Each row below holds a small network's activations on one input, seen along a few directions.
Each table varies a few parts of the input and shows all the possible inputs, shuffled.
A made-up example of a description, with smaller parts first: values(3) and (point or ring(9) or (line(4) and ring(8))).
Shared parts are said once, and a part with two or three values counts as separate values.

Other details of the inputs vary at random and push rows far along two fixed directions, the same in every table; ignore that.

A family of inputs:
row 1: [  8  15   8 -28 -20  12   6 -11  19 -15 -18]
row 2: [ 47  22  50 -21  -3  -5 -19 -16 -26 -27  15]
row 3: [-26 -16 -50   1 -16   8  43  23  25  20 -39]
row 4: [-40 -43 -36  69  29  -2  39  52   6  16  10]
row 5: [-16 -16 -23  84  45 -18  22  -4 -17  37  49]
row 6: [ -4 -43 -11  53  30 -11  18  36 -25  26  62]
row 7: [  4 -11  13  53  31 -24  10 -18 -20  23  22]
row 8: [ 33  21  46 -29 -17  -4 -21 -18 -28 -27  35]
row 9: [ 13  34  28 -70 -28  26 -17 -34  11 -10 -32]
row 10: [-32   8  -4  26  -5  -9  11 -15   0  25 -24]
row 11: [  7  15  12 -33  -1  -6  -3  -4  21 -11  -6]
row 12: [ 31  31  37 -27   8  18 -35 -30 -22 -17  28]
row 13: [-35 -32 -54   3 -20   0  10  19  28   8 -28]
row 14: [ 21  40   9 -50 -35  20 -27 -33   6 -36 -28]
row 15: [ -6  -1   3 -38 -17  14 -16 -15  -8  -4  -9]
row 16: [ 20   3  67  31  47   0 -17   9 -38  -2  77]
row 17: [-21 -30 -47  10  -6   4  25  19  19   1 -51]
row 18: [-31 -34 -51  -1   3  13  19  16  12  21 -58]
row 19: [ 10   5   5 -32  -1 -12 -15  -4   9 -19 -29]
row 20: [-13   4 -33 -38 -36  19  18   4  26  19 -58]
row 21: [  2 -23 -23  65  41  -7  25  33 -20  12  57]
row 22: [-43   5 -44 -28 -51  -1   7 -39  14  20 -71]
row 23: [-39 -28 -52  -8  -7 -12  13  22  21   4 -27]
row 24: [ -4  17  13 -19 -22   5 -20   1  18 -15 -24]
row 25: [-41 -38 -34  55  42 -19  28  56  10  18  14]
row 26: [ -1   2   0 -29 -29   6  -8 -12   2 -23 -13]
row 27: [-13  -1  -4  11  -5   1  14  23  -5   1  -9]
row 28: [  9 -17 -10   5   2   0   6  14  -7  13 -15]
row 29: [ 41   3  58  32  39 -13 -10   4  -5  -8  88]
row 30: [13 -7 -2 39 29 -4 -9 11  1 -3 49]
row 31: [ 44  34  36 -23  -5  10 -32 -21 -24 -13  30]
row 32: [ 28  17  63  45  38 -22   4 -32 -23  17  81]
row 33: [ 41  53  74 -55 -30  11 -44 -26 -22 -25   1]
row 34: [-21   8 -50 -33 -16   4  -6   1  28  -8 -52]
row 35: [ 16   2   6 -20 -13  -1 -19  -8  15 -16 -27]
Each input here is: values(5) and (point or line(6)).
Q: The inputs of row 6 and row 33 match in every part but the values(5) part. If row 13 is changed in the same way as row 6 into row 33, which row does it become?
A: row 24
Q: Which other rows does row 19 become when the line(6) part takes its other values? List them by row number.
A: row 2, row 17, row 18, row 28, row 35
Q: Which other rows does row 8 become when the values(5) part takes its other values? List them by row number.
A: row 2, row 3, row 21, row 27
Q: List by row number the other rows that have the values(5) part in common with row 29.
A: row 1, row 3, row 9, row 11, row 20, row 32

A family of inputs:
row 36: [  5  20  18 -25 -21  14 -14 -26  -8  -4 -15]
row 37: [ -5   4 -14   2 -10   7   5  -4 -15   9  -8]
row 38: [ -2   5 -14   7   8  -1  -1 -12  11   9  -9]
row 39: [ 14   8   5 -26  -4   8 -18   9   0 -26  19]
row 40: [-35 -23 -41  23  -1   2  36   9  17  31 -22]
row 41: [ 22  38  32 -33 -23  -3 -13 -40   6 -14  -9]
row 42: [ 16  16  27 -26  -5   8 -11  15   5 -26  -6]
row 43: [ -3  -4 -13   3 -12   7   3  -7 -12   5 -11]
row 44: [-26 -43 -61   9   1   2  14  44  20   2 -14]
row 45: [ 21  28  23 -27 -14  -3 -32 -34   2 -18 -15]
row 46: [  9  -6  29  50  41  -4   6   9 -32  16  70]
row 47: [-13   2   0  -8 -17  -2  -2  -9   6   6 -20]
row 48: [-38 -14 -50  21  -4  -6  28  11  26  28 -32]
row 49: [-14   0   0   3  -9   1   4 -10   5   4 -10]
row 50: [  9  23  29 -38 -19   5 -21 -28 -13  -7 -17]
row 51: [ 24  23  36 -20  -8  10  -8 -28 -16  -1  14]
row 52: [  7  11   5 -26 -20   2 -11 -20 -17  -4 -22]
row 53: [-14   4  -4  -6  -9 -16   0 -11  10  -1 -25]
row 54: [-10  -2  -7  -7 -14   8   0  -5  -2  12 -22]
row 55: [  9  18  23  -7 -11 -13 -14 -20   2  -9  -1]
row 56: [-12 -23 -30   2   1   8  29  39  25   6 -29]
row 57: [-23 -39 -66   4   1  10  28  39  24   7 -13]
row 58: [ 10  30  33 -30 -17   4 -16 -30  -2  -2  -1]
row 59: [-26  -6 -42  21   6  -1  14   2  17  14 -26]
row 60: [  8 -10  22  44  38  -3   8   9 -27  23  63]
row 61: [-17 -26 -41 -16  -4   2   5  28  14 -10 -22]
row 62: [ 18  23  28 -20   0  -9 -26 -31  -5 -18  -5]
row 63: [ 29 -18  43  38  43 -14  -4  40 -17 -12  67]
row 64: [ -3 -12 -23 -20 -11  10  -7  18  12 -22  -5]
row 65: [ 14  35  32 -27 -24  -5 -23 -37   4 -21 -10]
row 66: [  2  -1  29  43  32 -11   6   2 -19   9  59]
row 67: [  6  25  35 -38 -20  -4 -21 -32  -5 -13 -17]
row 68: [-28 -32 -54  25  -6   2  24  19  -2  26 -27]
row 69: [  2  29  14 -14 -15  -7  -9 -24   6  -9  -9]
row 70: [ 13   9  22 -42 -12   2 -15   9   8 -28 -29]
row 71: [-17 -26 -46  -2   3  10  10  35  17   2  -1]
row 72: [-27 -20 -54  11 -11  10  25  12   2  32 -32]
row 73: [  2   7 -14  -2  -1   1   4 -19  13   5 -19]
row 74: [ 25 -17  22  56  41  -8  15   7 -38  18  77]
row 75: [  1   4  -3  13   8  -3  -6 -16   4  -4  -1]
row 76: [ 21 -21  31  43  51  -9   9  46 -12  -1  70]
row 77: [ 25 -18  39  42  45  -9   2  38 -15 -14  66]
Q: The inputs of row 38 and row 73 match in every part but one. If row 60 is changed in the same way as row 38 into row 73, which row does it become?
A: row 51
Q: Describe the family of inputs behind these rows.
A: line(6) and (values(2) or line(5))
Q: Which other rows does row 67 become when the line(6) part takes its other values? List them by row number.
A: row 40, row 47, row 49, row 58, row 66

A family of inputs:
row 78: [ 19   8  -1  22  25  -2  -4  -2 -20  16  40]
row 79: [  2  -3  12  -8 -17  17   9  26   7  -8  10]
row 80: [  4  -9  31  26  22 -11   3 -12 -28  31  23]
row 81: [ -6 -11  15 -13 -15  13   0  28 -17  -7   0]
row 82: [-55 -14 -69  38 -11   7  43  12   6  35 -38]
row 83: [  2 -20  11   2  13   3   1  14 -29  -2  50]
row 84: [-11  11   4  15   2  -7 -10 -11  21 -12   3]
row 85: [  3  -7  19  37  30  -2  -8  -9 -23  -2  22]
row 86: [-44 -40 -74   7 -10  16  44  35  29  22 -16]
row 87: [-11  13  -5 -35 -30  12 -17 -22 -12  -1 -12]
row 88: [  5  31   4 -45 -24  -1 -32 -26  32 -26 -16]
row 89: [ 13  -2  24  17   8   2  12  37 -21  -6  37]
row 90: [ 14   8  25  31  23 -14  15 -10 -20  31  23]
row 91: [  1  -1  33  28  22 -29   5  -4  16   4  32]
row 92: [  2  11  -9 -34 -18  15 -25 -23 -10   8 -22]
row 93: [ 16 -19  26  13  20   9  -7  33 -27   3  27]
row 94: [ 19  36  -1 -42 -18   6 -20 -29   7 -19 -32]
row 95: [-62 -35 -47  27 -11  -4  45  11   3  50 -41]
row 96: [15 -4 10 -7 -4 19  2 24  9  0  1]
row 97: [ -3  15 -12  -2  -9   2   3  -8 -10   6  14]
row 98: [  6   3  18   7   6  -7  14 -17  18   9 -10]
row 99: [ 17   1   8  -3   6   5   6  29   2 -17 -13]
row 100: [  3   2  -8 -15   9 -13  -5  14  11 -20   7]
row 101: [  9  36  11 -28 -29  22 -18 -43   8   0 -29]
row 102: [-54 -27 -48  30 -14  -1  54  10  26  47 -31]
row 103: [  8   0  -5 -50 -16  19 -17  -8  -9  -3 -22]
row 104: [10  4 -9  0  8  6 -4 -9 17 -5  7]
row 105: [-11  13  -4 -36 -16  -7 -34 -16   9 -18 -22]
row 106: [-11  28   3 -15 -34  17  -2 -33   6  -1 -14]
row 107: [ -6 -12  15  -9   1  -7 -16  34   3 -22  -5]
row 108: [  4  16  -1  18   9   1   2 -14  -4  -5 -12]
row 109: [-38 -52 -72   8  13   8  30  38  16  14 -40]
row 110: [ 16   9  -8 -47 -19  23  -7 -11  15  -5 -14]
row 111: [ -9  19   0  15   5 -15  -9  -9   6 -11  -6]
row 112: [ 35 -16   2  36   6 -28  -5  -8 -32 -14  41]
row 113: [ 25 -13  26  19  25   6   5  34   6 -16  31]
row 114: [ 16  -3  11   9  18  -2  11  15 -24  -4  59]
row 115: [  6   7   3  22  28 -24 -12   6  -1  -8  41]
row 116: [  2  -5  -4 -15   6  -6  -6  11  26 -21  17]
row 117: [-42 -16 -71  41   1   9  34  12   8  41 -45]
row 118: [-40 -32 -58  21   2  -8  30  65  33   4 -43]
row 119: [  4  10  35  32  14 -18  21 -11 -26  23  41]
row 120: [  3   9  -5 -34 -11   8 -23 -21   0 -11 -29]
row 121: [-48 -42 -49  30   9  -9  40  16  16  38 -57]
row 122: [ 15   2  22  43  32   0   1 -11  -2  -4  38]
row 123: [ 26  -3  21  18  20   5   4  34 -19   2  27]
row 124: [  4  19  15 -20 -20   6   4 -32  14  21 -29]
row 125: [  1 -20  11   4  29 -17 -14  20  -8 -17  41]
row 126: [17  0  2 21 22  5 -5 -5 -4 16 48]
row 127: [ 11 -27 -15   5 -19 -16 -15 -15 -25 -13  -4]
row 128: [ -3  22  -8 -32 -32  15  -7 -23  12  -2  -3]
row 129: [ 11 -10  26  17  19  -9  -5  39  16 -22  37]
row 130: [ 25  17   6 -59 -19  18 -13 -17  23 -30 -23]
row 131: [ -8  -4  25  38  29 -20 -20  -3 -16  -9  37]
row 132: [  2  28  13 -32 -28  19 -29 -42 -16   1 -38]
row 133: [  9   0  15 -39 -17  16 -15  16   1 -24 -41]
row 134: [ 18   0  -9 -14  13   3   6   8   2 -15  -1]
row 135: [ 27   5  -7 -35 -50  -3 -21 -37   6 -28 -26]
row 136: [ 25  27   0 -60 -24  17 -14 -17  -2 -11 -27]
row 137: [  2  37  25 -35 -24 -22 -11 -30  17 -11 -41]
row 138: [-16  -3  20   1   3 -26  -6  -9   4   4 -13]
row 139: [-11  -2  19  33   9   1  -2 -12 -36  10  37]
row 140: [ 20   4  34  35  34 -23  16  -7 -13  10  26]
Q: The inputs of row 108 and row 122 match in every part but one. If row 78 is changed in the same way as row 108 into row 122, which row does it become?
A: row 126
Q: The inputs of row 101 and row 132 match in every part but one. If row 86 is changed in the same way as row 101 into row 132, which row does it become?
A: row 83
Q: Describe the family of inputs behind these rows.
A: values(3) and (point or (line(4) and line(5)))
Q: Which other rows does row 110 become when the values(3) part takes its other values? List them by row number.
A: row 103, row 136
Q: Which other rows does row 102 become when the line(4) part takes its other values? List them by row number.
A: row 91, row 98, row 124
Q: Start at row 119 and move only the line(5) part, one step at a time. The first step leads to row 82. Which rows follow, in order?
A: row 97, row 114, row 89
Q: Which other rows does row 121 become when the line(5) part takes its other values? List them by row number.
A: row 85, row 109, row 120, row 133
